Each row below holds a small network's activations on one input, seen along a few directions.
In each table, some parts of the input vary, and every possible input appears once, in random order.
Descriptions start from the smaller parts, as in this example, which fits no table here: one of 3 separate values, together with either a single point or one of 11 places around a ring or (one of 6 places along a line, together with one of 8 places around a ring).
Shared parts are said once, and a part with two or three values counts as separate values.
In the rows, zero is written as 128.

Other details of the inputs vary at random and push rows far along two fixed directions, the same in every table; ignore that.

A family of inputs:
x1: [ 97 135 100 133 133 111 152 120 130 102 193 168]
x2: [121 129 120 120 126 147 132  81  99 164 130 133]
x3: [143 116 140 100 129 122 126 103 123 149 120 120]
x4: [ 79 108 106 128 129  93 133 171 136 101 157 144]
x5: [167 102 140 131 150 111 151 157 150 123 103  84]
x6: [145 132 108 169 132 130 130 118 116 149 160 113]
x7: [157 127 129 126 120 150 120 140 147 135 127 125]
x8: [126 133 135 148  89 128 123 131 103 150 153 125]
x9: [112 146 177  96 177 147 101 117  96 134 126  95]
x10: [118 140 132 145  98 139 137 127  89 159 126 144]
x11: [131 130 142 144 119 134 121 110 130 125  85 137]
x12: [124 124 125 167 106 122 108 143 108 160 151 122]
x13: [147 128 117 170 133 128 126 121 117 152 161 123]
x14: [152  92 156  85 135 118 138 125 147 129  99  85]
x15: [126 134 145 130 111 125 141 144 116 157  99 136]
x16: [142 107 141 129 126 105 132 177 149 136  91  79]
x17: [149 138 137 134 139 131 160 122 125 149 109 137]
x18: [148 129 150 105 114 105 144 164 143 134  80  98]
x19: [ 90 121 121 105 146 103 146 138 170  71  81 150]
x20: [173 124 140  99 132 137 133 158 159 125  83 116]
x21: [129 100 118 138 127 135 109 100 102 152 158 109]
x22: [ 83 140 104 139 118 108 111 106 133  88 157 184]
x23: [169 111 142 104 127 143 135 160 161 116  95 100]
x24: [144 129  96 158 122 159 104 132 123 144 152 120]
x25: [152 107 158 125 117 117 122 134 158  98  80  93]
x26: [131 117 132 125 118 134 113  88 114 159 158 124]
x27: [132 132 139 133 102 118 130 146 131 145 125 107]
x28: [153 145 124 144 117 132 144 106 102 143 151 136]
x29: [150 141 130 154 120 130 136 109 120 151 161 132]
x30: [135 137 129 154  98 134 105  95 107 120 128 136]
x31: [137 112 134 106 127 127 126 103 133 145 131 100]
x32: [141 121 131  99 128 125 129 100 123 145 119 110]
x33: [123 124 129 121 127 144 128  84 100 167 131 143]
x34: [122 180 163 143 169 154 115 121  83 137 156 117]
x35: [ 57 132 103  96 131  77 147 165 151  85 159 191]
x36: [141 143 124 148 125 145 155 104  97 151 136 145]
x37: [132 133 134 165 100 133  97  98 125 128 137 132]
x38: [122 176 152 132 159 183  89 136  90 132 148 125]
x39: [ 81 144  94 137 118 111 115 103 133  84 156 174]
x40: [153 141 112 133 107 161 118 121 109 138 144 144]
x41: [ 71 133 102 140 122 124 127 104 120  87 142 187]
x42: [ 83 120  99  96 132 113 132  97 113 111 178 170]
x43: [166 103 131 123 144 136 121 172 165 127  94  97]
x44: [168 121 135 105 130 142 134 158 169 121  93  96]
x45: [104 171 168 154 149 156  76 110  88 113 132 118]
x46: [ 17 172 129 109 169 112 114 163 104  81 190 181]
x47: [172 133 143 109 142 111 162 141 152 126  90  99]
x48: [150 116 151 127 121 116 121 132 167 103  77  89]
x49: [151 151 105 135 110 160 117 118 117 143 141 140]
x50: [ 97  97 120 125 151  87 118 157 181  68 108 132]
x51: [146 119 103 157 119 160 106 135 115 140 154 125]
x52: [153 149 126 147 121 128 139 107 110 151 150 142]
x53: [129 115 120 178 110 134  93 109 113 121 138 117]
x54: [130 142 132 140  90 126 125 129  93 151 142 135]
x55: [ 95  85 109  84 168  91 138 146 170  96 127 114]
x56: [141 139 113 137 115 173 130 119 104 146 128 153]
x57: [134 128 148 134 102 115 127 149 131 148 126 117]
x58: [159 127 131 102 139 152 148 153 154 130  66 115]
x59: [ 56 124 109  79 149  81 173 181 168  79 109 170]
x60: [136  94 131 124 141 122 113 117 129 150 131 101]
x61: [109 120 113  85 157 127 155 167 172  93  98 167]
x62: [147 142 128 132 138 134 163 119 125 145 108 127]
x63: [156 136 131 136 129 124 149 123 140 137 134 108]
x64: [131 110 138 101 133 138 142 101 110 148 106 123]
x65: [ 83 113  96 144 139 100 111 134 158  75 141 141]
Each input here is: one of 5 separate values, together with either a single point or (one of 3 separate values, together with one of 4 places along a line).
Changing only the choice among 5 separate values turns x58 into x2. The same change can be made to x56. Which row results? -> x64
Changing only the choice among 5 separate values turns x4 into x53. The same change can be made to x8. Which row results? -> x25
Which other rows agree with x36 in the choice among 5 separate values? List them by row number. -> x1, x5, x6, x13, x17, x28, x29, x34, x47, x52, x62, x63
Change only the choice among 5 separate values in x29. List by row number the other rows that result. -> x7, x26, x37, x57
Change only the choice among 5 separate values in x33. List by row number the other rows that result. -> x11, x15, x17, x61

A family of inputs:
x66: [ 99 136 111 110 123 123 137 111 108 152 187 140]
x67: [ 51 142  55 106 140 128 154 147 153  73 166 222]
x68: [152 160 173 116 160 138 147 152 138 114  57  95]
x69: [113 136  91 121 115 148 109 110 127 126 157 181]
x70: [149 164 122 165  94 161 107  82  56 213 196 144]
x71: [ 84 162 131 124 142 136 107  90 107 107 167 143]
x72: [ 90 117  80 136 108  92 139  96 150  98 181 162]
x73: [ 34 152 116  97 171 106 118 112 143  61 187 192]
x74: [126 114 188 113  91 103 123 147 132 143  28 107]
x75: [102 138 158  93 160 121 126 121 134  81 129 128]
x76: [120 104 116  84 128 136 132 130 155  97 124 143]
x77: [133 152 113 198  77 167  68  92  72 178 200 111]
x78: [ 79 104  69 147 132  91 141  97 141 101 172 163]
x79: [156  97 162  96 163 116 149 146 138 164  85  79]
x80: [187 119 135 145 113 112 168 147 165 132  62  93]
x81: [189 105 145 127 114  99 143 133 172 129  74  96]
x82: [119 122  99  87 129 129 132 140 157 101 113 150]
x83: [169 144 103 201  64 148 109  59  73 173 186 144]
x84: [189 113 171 148 103 148  96 145 122 153 106  53]
x85: [ 75  99 164  61 122  61 157 187 178  76  19 122]
x86: [206 130 148 138 105 183 136 136 118 164  65 102]
x87: [152  93 156 135 151 121 106 168 154 133  83  68]
x88: [186 153 190 126 135 154 112 115 101 140  82  79]
x89: [134 201 141 199 117 187  97  75  54 174 165 156]
x90: [ 23 133 105 102 192 104 131 117 125  49 182 191]
x91: [ 48 117  72  86 140 118 125 121 164  74 184 211]
x92: [ 41 107  56  98 156 120 131 120 146  79 171 196]
x93: [114 128 116 136 122 119 108 162 130 100 163 136]
x94: [146 166 113 162  90 160 113  81  51 210 195 133]
x95: [140 153 128 161  94 162 104  70  62 213 203 133]
x96: [163  88 141 102 148 145 123 133 156 140  59  95]
x97: [178 111 158 122 137 140 138 121 102 197  92  57]
x98: [121 119 134 136 124 122  97 150 147 120 147 112]
x99: [127 136  92 171 103 120 157 115 125 117 161 172]
x100: [ 60 124  66  86 136 119 135 135 147  63 182 218]
x101: [107  91 103  96 151 134 134 130 144 100 118 146]
x102: [ 55 144  86 100 154 104 180 161 128  94 196 208]
x103: [115 148 122 121 142 125 162 152 124 149 149 160]
x104: [125  98 113 118 117  90 150 118 165  90 140 135]
x105: [168 134 188 141 159 155 102  99 104 159  74  70]
x106: [113 167 130 183 132 174  83  50  46 169 172 125]
x107: [ 82  92 174  60 123  64 159 189 171  69  25 128]
x108: [181  94 151 124 114 100 140 122 178 129  81  85]
x109: [162 154 183 118 159 144 147 152 129 111  63  99]
x110: [118  88 108 134 143  88 144 117 167 108 120 133]
x111: [160  89 158 132 146 125 114 169 142 125  85  61]
x112: [147 177 113 182  93 174 132  95  49 216 183 140]
x113: [ 99 126  87 112 112 147 115 101 130 119 162 161]
x114: [193 142 156 173 106 157 116 168 121 167  81  64]
x115: [168 106 171  79 136 119 155 148 138 149 100  76]
x116: [ 93 173 125 128 143 134 110 101 101 107 160 154]
x117: [193 134 162 168 110 156 121 174 119 153  89  76]
x118: [189 139 162 172 115 153 113 172 131 163  85  80]
x119: [ 67 124  59 123 123  73 151 120 162  68 186 196]
x120: [152 120  99 210  86 149 108  47  68 178 183 132]
x121: [117 130 104 109 138 141 147 155 161 107 107 173]
x122: [153 160 123 161  90 163 115  83  45 203 201 139]
x123: [133 130 130 142 123 122  98 161 140 123 138 120]
x124: [174 107 153 161 126 145  96 143 117 165  90  46]
x125: [111  74 148  42 195  76 185 189 180  89  82 101]
x126: [187 116 142 146 119 110 163 148 172 133  64 106]
x127: [121 160 156 117 154 131 111 117 123 111 122 136]
x128: [125 103 139  77 158  80 139 218 203  65  75  90]
What do these inputs look like to the network? -> one of 3 separate values, together with either a single point or (one of 4 places along a line, together with one of 5 separate values)
Changing only the choice among 3 separate values turns x103 into x112. The same change can be made to x96. Which row results? -> x92
Changing only the choice among 3 separate values turns x76 into x91. The same change can be made to x109. Which row results? -> x89
Change only the choice among 5 separate values in x71. List by row number the other rows that result. -> x66, x72, x77, x113
Change only the choice among 5 separate values in x70. List by row number the other rows that result. -> x69, x81, x123, x127
Start at x117 and move only the place on the line of 4, one step at a time. The first step leads to x93. Which rows follow, in order? -> x84, x111
Change only the choice among 3 separate values in x126. List by row number the other rows that result. -> x80, x99
